Each row below holds a small network's activations on one input, seen along a few directions.
Each table varies a few parts of the input and shows all the possible inputs, shuffled.
A made-up example of a description, with smaller parts first: one of 8 places around a ring, together with either a single point or one of 9 places around a ring or (one of 3 separate values, together with one of 6 places along a line).
Shared parts are said once, and a part with two or three values counts as separate values.

Other details of the inputs shift rows strongly along two fixed directions, in all tables alike. That doesn't count.

Rows:
R1: -0.409	-2.381	-1.088	-3.729	-8.578	-1.425	1.639	3.412	0.377	-3.150	5.803	0.154	3.139
R2: 2.049	0.751	1.345	-1.958	-1.019	-2.016	-1.224	-0.196	-2.015	5.207	-2.950	1.835	-4.740
R3: 1.892	6.044	-3.258	0.582	5.423	5.445	3.252	-2.751	1.146	3.194	0.739	0.294	7.805
R4: 1.488	0.132	1.515	-2.034	-1.083	-1.192	-0.915	-0.395	-2.064	5.340	-3.314	1.919	-4.753
R5: 1.667	2.071	3.123	-2.129	0.366	-1.130	-1.346	1.603	-1.976	4.434	-1.868	3.083	-4.508
R6: 1.611	0.374	1.492	-2.005	-1.137	-1.417	-0.818	-0.344	-1.967	5.187	-3.170	1.926	-4.897
R7: -3.999	-4.938	1.660	-1.502	-4.326	-0.947	0.393	2.684	0.217	-5.354	4.040	0.181	-0.619
R8: -3.556	-1.992	-3.385	4.479	2.859	3.136	1.791	-1.067	3.678	-9.198	4.139	-4.232	7.817
R9: 2.571	4.053	-2.869	3.997	5.658	2.317	-0.152	-3.911	1.957	1.223	-3.212	-2.317	3.912
R10: -0.464	-3.354	0.717	-0.578	-6.354	-3.101	-1.241	3.365	1.058	-5.790	3.095	-1.403	-0.298
R11: -2.693	-3.680	0.832	-0.849	-4.090	-2.841	-0.154	3.936	-0.154	-5.587	4.381	-0.400	-0.412
R12: -2.015	-3.172	1.381	-0.655	-4.302	-2.856	-0.493	4.060	0.156	-5.813	4.556	-0.223	-0.234
R13: -3.146	-4.203	0.755	-0.989	-3.970	-2.343	0.091	3.501	-0.205	-5.321	4.391	-0.350	-0.635
R14: 0.961	-0.150	2.157	-2.407	-1.384	-0.281	-0.868	-1.092	-1.721	5.207	-3.504	2.240	-4.758
R15: 1.306	0.034	1.612	-2.150	-1.142	-0.833	-0.949	-0.659	-2.025	5.158	-3.283	2.147	-4.892
R16: 2.970	4.312	-2.434	4.092	5.495	2.431	-0.259	-3.853	1.947	1.035	-3.128	-2.349	4.005
R17: 2.201	1.068	1.443	-1.789	-1.175	-2.159	-1.393	0.152	-2.115	5.030	-3.185	1.740	-4.636
R18: 0.055	0.399	2.486	-2.382	0.740	-0.575	-0.337	0.640	-2.645	5.143	-2.004	3.143	-4.847
R19: -1.643	-1.822	-4.498	4.860	0.910	1.521	0.955	-1.575	4.012	-8.749	2.936	-5.676	7.672
R20: 1.053	-0.037	1.939	-2.185	-1.325	-0.497	-0.873	-0.837	-1.813	5.260	-3.340	2.063	-4.893
R21: 1.103	4.291	-2.066	3.804	7.529	2.992	0.445	-2.890	1.515	0.714	-1.775	-1.281	4.128
R22: -0.362	2.868	-1.510	3.128	7.264	4.670	1.178	-3.874	1.400	1.184	-2.054	-0.985	3.507
R23: 0.200	3.317	-2.077	3.411	7.549	3.801	1.253	-3.458	1.301	1.009	-1.863	-1.223	3.664
R24: -2.837	-3.985	0.728	-1.013	-3.906	-2.702	0.027	3.551	-0.062	-5.363	4.569	-0.284	-0.527
Description of these inputs: one of 2 separate values, together with either a single point or one of 11 places along a line.
- The inputs of R19 and R13 match in every part but the choice among 2 separate values. If R4 is changed in the same way as R19 into R13, which row does it become? => R18
- Which other rows does R14 become when the choice among 2 separate values takes its other values? List them by row number. => R7

Rows:
R25: -2.764	-5.848	-0.184	-2.672	-8.616	-3.079	0.867	5.233	0.371	-6.930	6.733	-0.926	0.195
R26: -2.018	-3.545	3.831	-4.261	-6.272	-3.574	-0.856	4.176	-2.559	-0.597	2.874	3.110	-4.701
R27: 0.661	0.994	0.198	0.556	1.894	-0.387	-0.563	-0.483	-0.853	1.536	-1.200	0.461	-1.031
R28: 0.475	0.240	0.402	0.541	1.169	0.611	-0.123	-1.494	0.151	1.589	-2.120	-0.056	-1.859
R29: -1.627	-3.755	3.001	-3.901	-5.961	-4.665	-1.082	4.674	-2.838	-0.353	2.497	2.343	-5.686
R30: -1.871	-1.372	-1.510	2.642	-0.139	0.960	0.144	1.534	1.351	-5.922	1.397	-3.066	4.525
R31: -2.297	-4.357	3.582	-4.592	-6.431	-2.576	-0.181	3.564	-1.985	-0.178	2.192	2.931	-5.361
R32: 0.347	0.648	0.520	0.601	2.327	0.074	-0.340	-0.177	-0.341	1.275	-1.355	0.482	-1.830
R33: 1.344	2.119	-0.277	-0.681	1.329	0.415	0.480	0.602	-0.578	2.332	-0.160	0.773	-0.180
R34: 0.158	2.276	0.431	-0.228	2.002	1.020	0.325	-0.892	-0.400	2.056	-0.344	1.384	1.148
R35: 1.659	1.244	-0.721	-0.688	0.234	0.600	0.500	-0.421	-0.313	2.535	-0.882	0.461	-0.236
R36: -1.501	-1.525	-1.110	2.992	0.938	0.778	-0.289	-0.064	2.717	-6.054	1.704	-2.816	2.936
R37: 0.562	0.365	-0.402	0.190	1.184	0.108	-0.117	-1.317	-0.765	2.015	-1.566	0.203	-0.909
R38: -0.323	1.072	1.378	-0.334	2.331	1.299	0.184	-0.331	-0.396	1.745	-0.793	1.509	-0.903
R39: -1.157	-1.723	-1.892	2.506	-0.168	0.747	-0.129	-1.276	2.230	-5.079	1.290	-3.004	3.680
R40: 0.162	0.479	-0.496	-0.213	1.525	0.326	0.269	-1.057	-0.927	2.356	-1.163	0.261	-0.680
R41: 1.784	2.038	-0.197	-0.290	1.146	0.211	0.107	0.280	-0.415	2.059	-0.659	0.680	-0.308
R42: 0.933	1.868	-0.266	-0.962	0.748	2.364	1.123	-0.911	0.083	2.486	-0.189	1.010	1.357
R43: 1.937	1.395	-0.230	-0.426	-0.189	0.535	0.263	-0.888	0.114	2.390	-1.268	0.154	-0.208
R44: -0.172	-0.946	-2.302	1.656	-1.119	1.205	0.520	-0.394	2.765	-4.894	2.041	-2.923	4.608
R45: -1.170	-1.585	-2.053	2.807	-0.041	0.646	0.449	-1.389	2.179	-5.183	1.642	-3.202	3.889
R46: -0.167	0.903	0.115	-0.197	1.679	1.768	0.501	-1.804	-0.430	2.036	-0.873	0.804	0.738
R47: -0.160	-0.358	-1.729	1.950	-0.458	0.719	0.126	0.498	2.640	-5.537	2.465	-2.682	4.462
R48: 0.886	1.576	-0.041	0.109	1.400	-0.687	-0.285	-0.326	-0.737	2.018	-0.983	0.821	-0.437
R49: 0.663	0.894	0.996	0.905	2.019	0.128	-0.560	-0.712	0.046	1.249	-1.751	0.242	-1.882
R50: 1.075	0.971	-0.037	-0.096	0.079	-0.349	-0.150	-1.509	-0.298	2.429	-1.698	0.355	-0.524
R51: 0.451	1.697	-0.174	-0.218	1.688	-0.457	0.067	-0.039	-0.833	2.260	-0.538	0.839	-0.247
R52: -1.113	-1.177	-1.267	2.776	0.444	0.213	-0.573	-0.353	2.087	-5.560	1.739	-2.701	3.474
R53: 0.412	1.081	-0.768	-0.556	1.072	0.097	0.528	-0.915	-0.755	2.855	-0.921	0.602	-0.073
R54: -0.127	0.181	-0.157	-0.208	1.920	0.761	0.501	-0.774	-0.455	2.109	-1.403	0.313	-1.547
R55: -0.018	0.798	0.453	0.147	2.618	0.231	0.024	0.095	-0.515	1.658	-1.011	0.575	-1.679
R56: 0.789	0.956	-0.690	-0.159	0.751	-0.147	0.176	-1.184	-0.592	2.471	-1.334	0.505	-0.227
R57: 0.240	0.079	-0.084	0.246	1.630	0.603	0.120	-1.069	-0.275	1.739	-1.785	0.222	-1.747
R58: 0.027	1.459	-0.171	-0.535	1.115	1.487	0.748	-1.591	-0.216	2.394	-0.549	1.076	1.297
R59: 1.159	1.644	0.515	0.272	0.858	-0.810	-0.561	-0.712	-0.385	1.906	-1.345	0.585	-0.610
R60: -0.995	-0.724	-1.599	2.404	-0.099	-0.096	-0.245	-0.187	2.310	-5.464	2.087	-2.514	4.256
R61: -1.027	-1.254	-2.255	2.175	-0.681	0.459	0.183	-1.095	2.478	-4.898	1.624	-2.827	4.482
R62: 0.244	0.504	-0.057	0.095	0.403	1.186	-0.208	-0.022	-1.117	2.115	-2.953	-0.207	-0.213
R63: 0.971	2.374	0.652	-1.087	1.007	1.534	0.613	0.167	-0.376	2.250	0.110	1.580	0.583
R64: 0.172	-2.942	3.452	-4.411	-7.884	-4.601	-1.094	4.929	-1.997	-0.178	2.335	2.419	-5.609
R65: 0.436	0.126	0.412	0.368	1.123	0.789	-0.660	-1.440	0.307	1.494	-2.360	-0.009	-1.807
R66: 0.960	1.127	0.729	0.778	1.423	-0.446	-0.802	-0.924	-0.478	1.472	-1.526	0.234	-1.135
- What do these inputs look like to the network? => one of 2 separate values, together with either a single point or (one of 4 places along a line, together with one of 5 places along a line)
- The inputs of R57 and R32 match in every part but the choice among 2 separate values. If R54 is changed in the same way as R57 into R32, which row does it become? => R55
- The inputs of R31 and R38 match in every part but the choice among 2 separate values. If R58 is changed in the same way as R31 into R38, which row does it become? => R34
- Which other rows does R61 become when the place on the line of 4 takes its other values? List them by row number. => R39, R44, R65
- Which other rows does R56 become when the choice among 2 separate values takes its other values? List them by row number. => R48

Rows:
R67: -0.504	-0.630	-1.840	-0.556	0.209	1.157	-0.283	-1.284	0.756	1.189	-2.006	-0.991	0.954
R68: 0.347	-0.394	-1.090	0.099	0.527	0.475	0.574	-2.640	1.915	0.919	-0.548	-0.545	-0.329
R69: -0.120	-4.079	-1.050	-0.271	-4.568	-1.483	0.043	1.582	0.576	-3.980	1.790	-2.477	-1.068
R70: 2.374	1.192	-0.871	0.007	-0.374	1.846	1.459	0.493	0.239	0.588	-0.025	-0.690	0.971
R71: 0.532	1.061	0.664	0.332	-0.081	0.751	0.792	-2.871	0.500	0.863	0.455	0.330	1.402
R72: 0.669	0.648	0.044	1.471	1.468	0.904	0.673	-0.708	-1.889	0.062	0.379	-0.907	0.651
R73: -0.339	0.829	-0.135	-0.176	-0.412	1.538	-0.051	-1.454	-0.635	1.253	-0.947	-0.098	2.670
R74: -2.384	-2.676	2.705	1.145	-2.951	-1.529	-0.971	3.035	1.459	-5.391	1.101	-1.057	-1.028
R75: -1.459	-2.318	2.348	-0.349	-2.664	-0.617	-2.519	2.800	1.743	-5.843	2.250	-0.130	-0.762
R76: 0.556	-0.911	-1.612	1.417	2.209	0.562	0.447	-0.518	-0.397	0.069	-0.591	-1.831	-1.005
R77: -1.648	-0.942	-1.769	-0.147	2.248	1.055	-0.010	-0.676	-0.200	1.035	-1.121	-0.649	0.385
R78: -1.468	0.612	-0.152	0.108	1.551	1.370	0.227	-0.836	-1.649	1.067	-0.141	0.217	2.010
R79: 2.071	2.355	-0.866	-0.636	0.504	0.978	-0.476	0.668	1.587	0.724	0.784	0.279	1.985
R80: -1.000	-3.682	2.524	0.711	-3.251	0.420	-0.525	2.678	0.704	-5.536	1.577	-1.399	-1.480
R81: -1.023	1.070	-0.993	-0.989	1.667	2.138	1.335	1.036	-0.427	1.371	0.187	0.634	1.827
R82: 1.576	1.912	0.114	0.267	0.184	0.020	-1.548	-1.109	0.264	0.277	0.378	-0.111	2.092
R83: -0.776	-0.039	-0.345	0.966	2.237	0.472	0.866	-2.179	0.128	0.448	0.518	0.735	0.049
R84: 0.602	1.870	0.308	1.644	-0.018	-0.809	0.002	-1.051	-0.032	0.441	-1.025	-0.913	1.823
R85: -1.258	-3.204	6.293	-4.464	-5.568	-2.317	-1.267	2.665	-1.340	1.250	0.278	4.124	-8.385
R86: 1.785	0.052	-0.975	1.446	-0.223	0.836	0.215	-1.323	-0.302	-0.041	-1.276	-1.057	0.410
R87: 0.524	1.063	-0.718	1.971	0.239	-1.057	-0.170	-1.022	0.571	0.116	-1.875	-0.751	1.019
R88: -0.633	0.766	-0.701	2.207	2.217	-1.182	0.110	-0.329	-0.391	-0.090	-0.985	-0.428	0.391
R89: -0.223	1.495	-0.308	-0.476	2.116	1.383	2.275	-0.535	0.717	0.849	1.527	0.999	0.632
R90: -0.856	-0.710	-0.999	0.462	2.583	0.312	0.847	-1.988	0.920	0.771	0.336	-0.274	-0.910
R91: -1.568	-0.293	-1.119	0.328	1.877	1.181	0.039	-0.801	-1.036	0.767	-0.958	0.391	1.270
R92: 1.034	1.634	-0.322	-0.872	0.136	1.579	1.974	-1.153	1.691	1.104	0.703	0.790	1.189
R93: -0.650	0.825	0.668	0.561	1.835	0.552	1.071	-2.203	-0.559	0.644	1.279	0.591	0.742
R94: -0.714	0.156	-1.410	1.825	2.576	-1.309	0.118	-0.213	0.432	0.028	-1.181	-1.495	-0.451
R95: 1.318	0.779	-1.772	-0.109	0.821	-0.248	-1.790	-1.106	1.584	-0.075	-0.805	-1.053	0.254
R96: 0.624	-0.231	-0.932	1.801	1.804	0.706	0.464	-0.674	-1.260	-0.178	-0.430	-0.742	-0.139
R97: -1.731	-3.066	-0.954	-1.011	-2.017	-2.682	-1.556	2.373	0.626	-4.462	3.357	-0.968	-0.966
R98: -0.141	1.066	0.372	1.644	2.252	-1.356	0.546	-0.240	-0.824	-0.130	-0.784	-0.061	1.505
R99: -1.438	0.149	1.417	0.405	1.640	3.207	-0.783	-0.426	0.843	-0.499	-2.471	0.151	0.559
R100: 1.902	0.780	0.082	1.148	-0.558	1.050	0.372	-1.337	-0.890	0.219	-0.376	-1.208	1.269
R101: 2.393	1.184	2.558	-3.687	-1.038	-0.826	0.606	2.751	-3.980	6.529	-1.469	3.492	-6.565
R102: 0.859	2.235	-0.717	-0.389	2.406	0.683	-0.154	1.351	0.546	0.623	1.539	0.562	1.278
R103: -1.766	-2.458	-0.498	-2.465	-5.063	0.177	0.939	3.238	0.762	-2.914	2.801	-0.054	2.127
R104: -0.436	-0.033	-1.115	-0.023	-0.160	1.278	-0.206	-1.388	-0.066	0.946	-1.835	0.154	1.807
R105: 1.445	1.257	-0.987	0.492	0.479	-0.185	-1.733	-1.135	0.829	-0.162	-0.563	0.071	1.233
R106: -0.139	2.254	-0.673	0.979	2.139	-0.141	1.448	1.389	0.158	0.460	0.219	-0.125	0.929
R107: -1.089	-2.357	0.856	-0.905	-2.312	-2.764	-1.081	2.477	-0.454	-4.593	3.874	0.371	1.218
R108: -1.415	-3.069	-0.792	0.152	-4.196	-3.433	-0.272	1.882	1.387	-4.024	1.167	-2.187	-0.461
R109: 0.240	1.022	-0.938	0.844	2.499	-0.356	-1.391	-0.495	-0.119	-0.446	0.306	0.295	0.729
R110: 2.248	2.519	2.654	-3.406	-2.512	-2.420	-0.077	2.405	-2.239	6.883	-2.792	3.556	-5.425
R111: 1.683	0.306	3.047	-3.501	-2.460	-1.915	-0.581	-1.127	-2.248	6.870	-2.603	4.456	-6.406
- The inputs of R94 and R97 match in every part but one. If R87 is changed in the same way as R94 into R97, which row does it become? => R105
- The inputs of R101 and R89 match in every part but one. If R69 is changed in the same way as R101 into R89, which row does it become? => R68
- What do these inputs look like to the network? => one of 5 separate values, together with either a single point or (one of 2 separate values, together with one of 4 places along a line)
- Which other rows agree with R99 in the choice among 5 separate values? List them by row number. => R67, R73, R77, R78, R81, R91, R103, R104
- Start at R97 and move only the place on the line of 4, one step at a time. The first step leads to R109. Which rows follow, in order? => R107, R102
- Which other rows does R70 become when the choice among 2 separate values takes its other values? List them by row number. => R101
